A small network was shown many inputs. Here are its activations along a few directions, one row for each input.
Each table varies a few parts of the input and shows all the possible inputs, shuffled.
Descriptions start from the smaller parts, as in this example, which fits no table here: one of 6 places along a line, together with either a single point or one of 11 places around a ring or (one of 3 separate values, together with one of 8 places around a ring).
Shared parts are said once, and a part with two or three values counts as separate values.
In the rows, zero is written as 128.

Rows:
x1: [165  93 152 120  95 100 151 115 169 108 172]
x2: [141 113 128 108 141  59 155 151 138  90 163]
x3: [137  98 125  96 142  53 176 152 166  91 166]
x4: [136 134 140 154 123 203  91 136  79 145 108]
x5: [139  97 125 100 142  52 176 152 172  94 162]
x6: [133 109 128 119 146  63 150 162 135  84 159]
x7: [164  89 140 124  95  97 141 119 175 109 174]
x8: [115 139 122 151 112 188 101 132  66 146 100]
x9: [ 56 163 111 154 166 157  98 140  38 164  97]
x10: [156  99 147 118  98 102 147 116 167 104 180]
x11: [138 113 118 118 146  62 147 154 136  89 164]
x12: [145 140 139 148 125 198  94 132  79 142 113]
x13: [168 103 137  96 111  84 167 115 190 101 179]
x14: [ 54 159 104 153 172 158  96 142  38 160  99]
x15: [137 111 130  94 142  51 186 145 166  97 167]
x16: [151 147 134 116 128 188 122  59 230 191  35]
x17: [139 114 133 125 108  87 120 142 159  99 153]
x18: [141 111 133 125 108  87 119 142 164  98 150]
x19: [ 59 162 102 154 178 156  98 142  35 154  94]
x20: [166 101 141 100 112  81 172 112 186  95 172]
x21: [ 77 170 106 159 152 172  99 140  43 153 103]
x22: [146 137 143 151 121 201  95 130  77 148 109]
x23: [142 152 139 115 126 188 127  60 230 189  37]
x24: [112 147 126 148 106 177 101 132  74 148 105]
x25: [ 75 165 107 156 147 171  93 138  48 157 106]
x26: [ 77 164 109 162 148 162  96 139  50 155 101]
x27: [150 148 136 111 124 185 127  57 228 191  37]
x28: [170 101 135  97 111  78 168 114 187  96 176]
x29: [110 140 119 144 110 188 102 133  63 145 105]
x30: [144 120 134 122 107  89 124 138 155  95 152]
Describe the family of inputs behind these rows.
> one of 3 separate values, together with either a single point or one of 4 places along a line or one of 5 places around a ring

Rows:
x31: [143 119 156 108 147  67 201 179 142 104 168]
x32: [124 156 109 104 152 221 107  94 128 175  83]
x33: [ 56 175 106 127 162 160 111 161  74 134 117]
x34: [183 115 156  99 126 100 163  99 221 140 134]
x35: [195 111 153 123 101 116 158  89 198 117 151]
x36: [ 83 151 138 133 168 140 112 117 108 168  53]
x37: [ 79 123 113 170 146 156  95 154  28 136 129]
x38: [169 103 136 143  83  82 133 106 133  86 189]
x39: [120 123  80 171 100 148  33 121  75 137  91]
x40: [126 136 117 154 116 201  63  95 126 159  85]
x41: [137 105 133 108 105  81 180 177  93  69 207]
x42: [120 119 139  95 132  65 180 144 211 112 129]
Describe the family of inputs behind these rows.
> one of 2 separate values, together with one of 6 places around a ring
The inputs of x41 and x35 match in every part but the place on the ring of 6. If x37 is changed in the same way as x41 into x35, which row does it become?
> x40
Change only the choice among 2 separate values in x42. List by row number the other rows that result.
> x36

Rows:
x43: [155 126 142 141  73 192  90  90 163 149 107]
x44: [135 143 127 162 131 198  71 138  70 150 102]
x45: [102 141 112 134 167  65 131 196  61  85 157]
x46: [172 120 152 118  92 212 116  80 144 157 121]
x47: [ 87 147 105 167 120 140  96 156  42 124 141]
x48: [ 56 170 110 117 164 120 134  91 205 182  26]
x49: [ 91 130 110 122 160  73 160 165  48  97 174]
x50: [ 97 130 112 143 141 152 122 153  30 138 142]
x51: [185 122 146 127  94 202  89 110 164 144 106]
x52: [122 141 129 154 132 207 100 115  51 162 123]
x53: [147 103 131  82 147  45 189 130 157  86 208]
x54: [ 75 162 123  96 185 141 167  85 189 196  30]
x55: [180  91 153 117  68 101 146  97 215 106 154]
x56: [138 100 131 116 110  30 163 144 165  77 201]
x57: [ 77 141 101 142 146  59 127 169  65  89 165]
x58: [106 140 122 178 106 192  72 114  68 152 113]
x59: [207  90 154 107  95 113 144 117 221  99 144]
x60: [194  90 160  90  95 121 171  81 207 118 160]
x61: [ 92 168 115 114 188 134 138 115 205 180  13]
x62: [108 137 110 161 142 149  99 182  42 123 122]
x63: [163  95 141 100 133  41 166 160 173  74 178]
The inputs of x53 and x63 match in every part but one. If x60 is changed in the same way as x53 into x63, which row does it become?
> x59
Describe the family of inputs behind these rows.
> one of 3 separate values, together with either a single point or one of 6 places around a ring
Change only the place on the ring of 6 in x43. List by row number the other rows that result.
> x47, x55, x56, x57, x58
Change only the choice among 3 separate values in x47. List by row number the other rows that result.
> x50, x62
